A small network was trained on invented records. Each row is its activation on one of them, seen along a few directions.
Records have a field called Z. Each example row is followed by its value.
Records without Z are marked none.
The largest differences between rows may come from other fields.
In the rows, zero is written as 500.
Strong random noise was added to every row along 5 fixed directions; ignore it. To show where, here is one row again and again, with new noise each time:
[410 501 482 574 467 502 386 619 601 524 495 582 485 574 468 428 387 477
 432 469 541 636 500 600 535 455]
[389 449 620 383 480 466 453 428 516 362 357 563 658 741 384 450 315 428
 259 489 430 422 543 631 499 430]
[414 582 462 308 547 496 524 538 584 496 380 339 714 593 405 572 555 377
 300 592 620 429 437 639 472 414]
[505 559 352 633 570 621 405 589 647 462 504 581 441 591 610 492 489 427
 565 417 520 593 451 513 457 547]
[579 573 438 492 594 306 576 635 593 424 634 421 578 574 504 553 481 522
 576 480 382 510 479 580 464 390]
[498 548 450 496 582 496 466 544 577 504 454 470 533 576 509 501 528 399
 446 515 514 507 477 536 477 453]
[396 448 570 525 414 407 431 581 579 352 536 649 575 705 414 424 206 566
 412 402 389 580 543 672 527 433]

[659 483 559 620 623 338 489 471 423 626 582 519 259 379 588 393 607 459
 615 530 342 551 606 314 547 441]
z2
[623 545 368 680 544 382 532 681 531 549 738 456 353 362 593 518 571 619
 753 439 468 646 460 467 519 475]
z5
[611 430 583 529 547 508 509 322 370 421 481 600 396 550 519 424 458 494
 583 428 298 405 589 360 455 542]
none
[421 527 440 537 410 466 556 660 597 430 661 514 576 555 477 564 373 639
 555 393 510 615 443 631 509 498]
z8
[582 529 398 699 442 454 549 678 559 360 786 630 387 501 595 502 342 725
 805 306 344 626 485 511 488 548]
none
[474 424 562 663 492 539 341 505 518 538 472 723 343 522 516 368 374 489
 477 408 504 618 563 483 580 515]
z6
[554 554 397 506 540 605 523 455 570 420 464 485 494 570 582 560 549 474
 588 442 490 461 456 478 395 576]
z3
[554 454 475 688 578 562 436 467 504 510 507 582 325 505 594 455 522 486
 585 445 468 551 504 399 510 552]
z7
[593 548 432 640 632 262 523 710 564 700 674 441 384 371 542 513 651 504
 621 519 478 661 479 435 518 369]
z8
[377 437 619 267 332 540 541 397 397 461 362 453 688 553 330 483 399 510
 288 567 562 384 553 605 589 498]
z8
[498 436 571 598 513 469 436 503 462 582 441 580 398 477 494 440 465 467
 453 469 529 547 540 498 567 481]
z6
[500 462 440 652 539 639 415 453 559 416 485 664 417 564 608 476 456 480
 589 415 432 500 505 407 430 592]
z7
[392 456 505 588 484 512 424 530 577 465 440 604 459 582 478 458 423 529
 420 452 480 560 468 544 491 512]
z7
[575 482 540 522 437 410 555 419 389 466 568 552 473 434 497 486 418 564
 608 515 371 437 585 443 503 514]
z4
[470 544 339 575 488 586 376 623 548 718 538 485 393 344 558 433 644 437
 544 595 660 645 503 468 480 504]
z5
[503 506 529 576 434 369 508 637 458 582 659 517 412 396 441 440 451 618
 581 489 473 618 525 517 560 441]
none
[504 526 446 544 469 513 531 531 538 421 575 487 514 499 526 544 463 589
 542 454 501 541 448 535 504 555]
z2
[555 448 568 580 526 434 463 498 451 594 529 567 352 463 547 363 546 462
 525 547 393 526 578 405 535 462]
z1
[385 623 372 358 399 435 507 772 685 561 605 430 659 488 434 527 500 519
 459 554 641 616 428 718 524 405]
z1
[456 379 612 612 510 517 326 420 494 632 350 612 334 547 452 322 497 387
 335 552 493 587 580 456 507 448]
z3
[573 529 507 403 595 560 609 351 387 510 361 314 560 443 482 629 672 419
 441 553 568 307 460 467 489 534]
z6
[512 508 617 363 433 379 438 518 388 744 470 397 502 306 387 400 595 462
 395 720 542 556 562 447 631 376]
z2
[543 545 521 411 502 432 525 484 474 488 534 494 549 504 486 502 501 531
 527 531 430 489 531 493 522 447]
z4
[392 560 482 462 543 740 418 466 563 663 305 378 504 390 514 567 662 383
 352 576 808 531 380 455 519 581]
z4
[636 602 411 478 598 437 541 536 491 754 507 306 397 297 532 508 793 413
 601 651 608 522 485 391 487 450]
z3
[620 430 567 536 607 453 522 354 378 461 454 512 408 535 588 453 564 441
 533 483 381 382 560 367 492 508]
z5
[635 387 701 464 602 370 534 241 341 382 433 595 458 664 534 393 464 404
 458 495 159 275 642 376 484 457]
z1

Here are new rows. What is Z for each?
[526 471 574 497 502 545 427 436 452 550 442 527 449 480 522 430 532 452
 463 550 448 468 525 413 517 523]
z1
[415 505 563 439 433 464 481 549 413 711 442 418 478 363 372 451 572 487
 366 613 655 534 504 514 577 425]
none
[595 432 646 600 601 205 562 538 441 486 627 517 443 517 471 433 441 584
 537 511 258 556 579 482 528 320]
z4
[620 544 492 403 540 379 630 452 445 494 568 349 580 402 505 574 601 489
 586 583 448 337 518 454 483 449]
z1
[395 384 683 410 350 507 496 392 403 448 384 552 557 551 348 461 289 581
 349 457 511 447 565 603 569 489]
z6
[603 598 416 450 463 367 573 669 532 611 679 381 498 314 494 546 637 587
 680 627 539 569 507 487 519 407]
z3
[565 535 537 392 562 315 583 522 472 447 542 470 593 545 442 506 493 477
 465 521 373 417 519 519 475 393]
none
[452 595 326 657 417 552 484 767 625 709 674 416 418 277 526 569 609 621
 645 467 727 756 398 522 563 507]
z8
[616 514 484 416 499 424 618 439 417 402 595 424 594 465 534 540 513 544
 643 506 420 358 546 461 473 507]
z5
